Each row below holds a small network's activations on one input, seen along a few directions.
Each table varies a few parts of the input and shows all the possible inputs, shuffled.
A made-up example of a description, with smaller parts first: one of 6 places along a line, together with either a single point or one of 9 places around a ring or (one of 3 separate values, together with one of 8 places around a ring).
Shared parts are said once, and a part with two or three values counts as separate values.
In the rows, 128 means zero.

Table:
r1: [183  78 106 147 118 115 131 122 115 206  63]
r2: [146 131  92 113 103 134  71 184  96 136 176]
r3: [191 142 124  96 233 132 107 217 122  81 101]
r4: [131 174 141 114 198 134 165 165 153  14  70]
r5: [ 57 149 133 162 157 158 134  70 188 121 179]
r6: [101 171 148 119  82  97 143  82 101  96 105]
r7: [ 75 121 146 139 111 131 122 108 193  89 173]
r8: [113 112 131 158 197 168  80 118 148 183 202]
r9: [118  87 142 104 151 140  62 147 162 157 200]
r10: [186  98 122 107 107 119 155 141  79 202 107]
r11: [ 80 158 101 127  59 145 134 140 112  62 152]
r12: [137 139 140 127  69 107 208  85 123 138  87]
r13: [134 117 127 100 125  95 100 133  52 168 131]
r14: [140 114 138 178  82 118 180  79 148 141  47]
What do these inputs look like to the network?
Answer: one of 2 separate values, together with either a single point or one of 6 places along a line
Which other rows does r12 become when the choice among 2 separate values takes its other values? List them by row number.
Answer: r10

Table:
r15: [109 133 151 140  89 106 157  86 124 147 112]
r16: [127 139 157 131 124 116 166 105 123 110  86]
r17: [163 124 114 116 136 120 135 134  96 161  85]
r18: [ 73 135 125 114 147 156  78 140 150 101 218]
r19: [ 94  97 126 134 171 152  72 138 169 155 216]
r20: [ 84 145 114 110 175 155  83 147 147  81 198]
r21: [113 112 129 131 202 156  81 154 171 123 193]
r22: [142 111 122 123  82  99 124 127  99 149 111]
r23: [167 112 134 110 137 118 140 141 105 153  83]
r24: [130 136 126 133  80 126 161 126 124 140 112]
r25: [136 138 126 149 121 131 153 108 131 117  85]
r26: [136 129 121 153 102 127 153  95 130 123  98]
r27: [113 144 149 144  91 117 154  92 117 138 107]
r28: [ 72 128 125 111 145 144  78 138 159 108 224]
r29: [124 117 138 150  88 119 150  96 144 145 109]
r30: [ 92 135 135 105 177 150  91 154 156  74 198]
r31: [171 125 131 110 143 112 138 144 106 158  89]
r32: [ 96 109 128 138 174 161  67 147 161 149 210]
r33: [144 133 141 142 125 126 155 116 143 112  87]
r34: [140 125 130 119 115 122 168 138 129 109  86]
r35: [128 131 139 154  90 131 148 101 136 141 105]
r36: [109 111 115 137 185 163  75 140 159 135 208]
r37: [123 149 136 142 107 115 160  89 109 125 105]
r38: [126 120 124 127  79 115 163 118 130 146 114]
r39: [130 155 154 136 126 112 161 107 126 114  93]
r40: [ 86 143 113 112 159 156  83 138 148  87 219]
r41: [114 102 137 129 202 158  81 157 168 122 185]
r42: [141 139 110 131  93 123 164 123 118 123 107]
r43: [154 116 127 123 106 118 130 130  98 184 105]
r44: [139 122 146 141 123 131 158 113 142 110  84]
r45: [106 115 117 135 200 163  79 147 160 128 190]
r46: [ 93 144 129 105 178 149  84 157 160  77 203]
r47: [121 153 138 138 123 119 160  99 115 116  89]
r48: [161 123 129 118 115 109 132 150 104 116  87]
r49: [144 139 126 120 118 119 162 143 130 112  93]
r50: [145 125 122 129  83 110 120 136  94 143 105]
r51: [137 140 110 127 110 128 164 131 121 116  89]
r52: [155 129 107 129  96 109 127 130  87 126 104]
r53: [168 123 113 121 120 116 135 126  92 170 102]
r54: [153 130 109 125 114 110 126 139  90 121  84]
r55: [162 133 126 118 119 104 129 151 104 118  90]
r56: [153 104 128 117 104 108 130 124 103 192 107]
What do these inputs look like to the network?
Answer: one of 6 places along a line, together with either one of 2 separate values or one of 5 places along a line
Changing only the place on the line of 6 turns r45 into r21. The same change can be made to r20. Which row results?
Answer: r46
List by row number the other rows that have the place on the line of 6 in common with r28.
Answer: r15, r19, r22, r29, r38, r56
Which other rows does r54 become when the place on the line of 5 takes its other values? List them by row number.
Answer: r17, r25, r47, r51
Which other rows does r36 become when the choice among 2 separate values takes its other values? List them by row number.
Answer: r40
